These are the activations of a small neural network, seen along a few directions. Each row is one input.
In each table, some parts of the input vary, and every possible input appears once, in random order.
Descriptions start from the smaller parts, as in this example, which fits no table here: line(6) and (point or line(9) or (values(2) and ring(8))).
Shared parts are said once, and a part with two or three values counts as separate values.

Other details of the inputs vary at random and push rows far along two fixed directions, the same in every table; ignore that.

Rows:
R1: [-89 -14 -21   8  36  48  30 -94 -51  26 -18   4 -31]
R2: [-68  83  37 -18  -2  16 -19  16  33  48  41  18  31]
R3: [ 57   5  10  41 -33 -66 -18  71  44 -66  19   3  16]
R4: [ 62   3  17  10 -18 -34 -40  93  40 -51   1   1  40]
R5: [  65 -112  -39    4   19   27    7  -34  -67  -44  -66  -34  -10]
R6: [ 89  -2  16   0 -45 -67 -12  59  58 -34   0  28 -11]
R7: [-58 -12 -15 -41  25  57  21 -81 -61  82 -11 -34 -17]
R8: [ 78 -77 -12  -9   7   5 -10  16 -32 -42 -46 -32  17]
R9: [-85  49  -4   6  25  28  12 -25 -12  43  35 -18   5]
R10: [-85 -12 -31   2  44  62  24 -80 -55  30 -16  -7 -19]
R11: [ 82 -16  -5  -3 -31 -45  -5  59  32 -39  -9  14 -15]
R12: [-69 -13 -18 -12  35  56  40 -95 -52  37 -20  14 -41]
R13: [ 57 -30 -14  36 -12 -39 -15  49   4 -59   2 -24  22]
R14: [  47 -110  -21   28    4    5  -17  -40  -78  -30  -45  -93   26]
R15: [-59  46 -10 -41  23  35  24 -20  -9  69  20   3 -16]
R16: [-44 111  51 -40 -12  10 -15  44  59  58  55  42  29]
R17: [ 62   8  32  26 -41 -65 -30  64  68 -61   3  36  15]
R18: [-43 114   9 -37  -6  -6  13  53  65  50  62  56 -10]
R19: [  67 -118  -17   17    1    6    6  -65  -53  -42  -72  -20  -28]
R20: [-66  98  34  23 -20 -33   5   8  67  24  65  44  -5]
Description of these inputs: line(4) and line(5).
Question: Changing only the line(4) part turns R3 into R1. The same change can be made to R14. Which row results?
Answer: R2
Question: Change only the line(4) part in R9. List by row number the other rows that result.
Answer: R4, R8, R15
Question: Start at R6 and move only the line(4) part, one step at a time. The first step leads to R19. Which rows follow, in order?
Answer: R17, R20

Rows:
R21: [  9 -39 -37  36   4 -29  -8  21 -21 -35  -9 -58   4]
R22: [-19   6  -7 -20   0  20  33 -61 -31  55  13 -21 -33]
R23: [ 73 -45 -15 -12 -29 -42 -16  37  -5   1 -19 -52  -7]
R24: [-37  -2  16 -47  33  68   7 -31 -37  38 -28   5   3]
R25: [ -7  12 -10 -45  17  40  -4   3  -7  39   2   4  23]
R26: [ 19  68  16  34 -26 -55  -4  83  63 -42  64  14  24]
R27: [-59  68  30 -18  25  43 -10  35  16   7  18  36  23]
R28: [-49  50 -10   3  29  23  32  -5  12   8  28  47 -24]
R29: [ 42 -58 -27 -15  20  19  32 -35 -35  -7 -37   2 -34]
R30: [-18  55  75   3 -25 -17 -38  34  45   5  24  13  41]
R31: [-10 -14  -3  41 -10 -23  -4 -10  22 -49 -17  33 -11]
R32: [-40  49  19 -21   0  13  28 -52  16  63  25  32 -38]
R33: [ 66 -49  16  39 -27 -50  -7  -7   6 -44 -11 -12  -2]
R34: [-65  56  13  11  -5  -4  25 -46  -3  50  50  -7 -11]
R35: [-23  -6  -9  13 -10 -30  -6 -10 -14  25   9 -48  -5]
R36: [ -4 -60 -13 -26  11  50  -5 -77 -60  51 -29 -46   9]
R37: [ 59 -44  -5  36 -10 -20 -42  44   4 -61 -10 -34  62]
R38: [104 -38 -20 -16 -14 -26  11  55  -2 -41  -9 -15  -2]
R39: [-30   7 -39   2  31  31  37 -18 -37  -1  15  -7 -20]
R40: [-19  52   9 -34  -9  -3  12  17  54  16   4  82 -30]
R41: [-60 -12   9  20  -8  -1   9 -89  -8  19 -17  24 -34]
R42: [  8  42  64 -33 -22   5 -29  33  36  26   7  16  25]
R43: [-20 -63 -43  12  30  33  20 -60 -44 -32 -55  24 -42]
R44: [-10 -56  11  29  22  31 -17 -30 -49 -38 -42 -37  30]
R45: [ 74 -41 -22   6   4   0 -34  66  -4 -58 -18 -16  51]
R46: [ 73 -49  16  21 -31 -35 -50  26   5 -35 -10 -40  56]
R47: [-42  51 -31  -7  18  -2   8  54  11  15  29   0  -6]
R48: [ 37  60  -3 -37 -22 -46 -10 120  63  10  34  14   6]
R49: [-33  54  28 -24 -26 -10   3 -22  53  41   9  66 -35]
R50: [-19 -55 -27  45  30  16  25 -76 -47 -30 -21 -21 -24]
Question: What do these inputs look like to the network?
Answer: ring(5) and (values(2) or line(4))
Question: Changing only the ring(5) part turns R43 into R41. The same change can be made to R27. Which row results?
Answer: R30
Question: Which other rows agree with R37 in the ring(5) part? List them by row number.
Answer: R21, R26, R31, R44, R50
Question: Start at R47 and move only the line(4) part, one step at a time. The first step leads to R39. Which rows follow, in order?
Answer: R28, R43
Question: Change only the values(2) part in R24. List by row number the other rows that result.
Answer: R25

Rows:
R51: [ 48  -4   1 -34 -21  -6 -37  89  15 -18 -26 -10  38]
R52: [-89  29   6  37  23  44  13 -66 -24  22  30  -3  25]
R53: [-42  98   6 -54  -8 -17 -21  65  50  82  48  -1  13]
R54: [ 21 -89 -82  12   8 -12  19 -34 -49 -16 -42 -47 -63]
R55: [ -42   13   31   -8   -3   37   39 -112  -35   74   16   10  -42]
R56: [-104   11  -22   12   16   21   24  -87   -3   26  -13   42  -37]
R57: [ 42  -1  30 -21 -10  -7 -51  79  33 -24 -31   3  38]
R58: [106   5  -8 -24 -23 -28  20  52  18  -7  16  -9 -11]
R59: [  14  -90  -51   27   39   40   13  -37 -103  -52  -31  -66   15]
R60: [-48 112  -5   4   7 -18  15  56  43  36  93 -12  21]
R61: [ 42   7  45  45 -32 -72 -24  37  36 -46  42 -29  45]
R62: [-73  94  30  25  25  26  -1  36  30   6  62  31  29]
R63: [ 87   0  32 -10  -9   3   4  61  39 -43   0  42   9]
R64: [-91  -6   5 -24  22  61 -23 -86 -35  69 -24  -6   5]
R65: [ 82 -34  -7 -24   3  10  23  29 -11 -31  -9  18   2]
R66: [ 63 -67   4   2   6  20  13 -65 -33 -19 -36   7  -3]
R67: [ 13 -35 -17  19  11 -21  -2  17  10 -57 -43  27 -25]
R68: [ 47  -9  51 -10 -54 -55 -52  45  43   3  -9 -23  35]
R69: [  7 -87 -67  10  18   8  22 -26 -54 -44 -63 -10 -41]
R70: [-86  53  18  15 -19 -35   7 -53  29  39  22  35 -52]
Question: What do these inputs look like to the network?
Answer: values(4) and line(5)
Question: Changing only the values(4) part turns R56 into R64. The same change can be made to R67. Which row results?
Answer: R57
Question: Change only the values(4) part in R54. List by row number the other rows that result.
Answer: R53, R58, R60
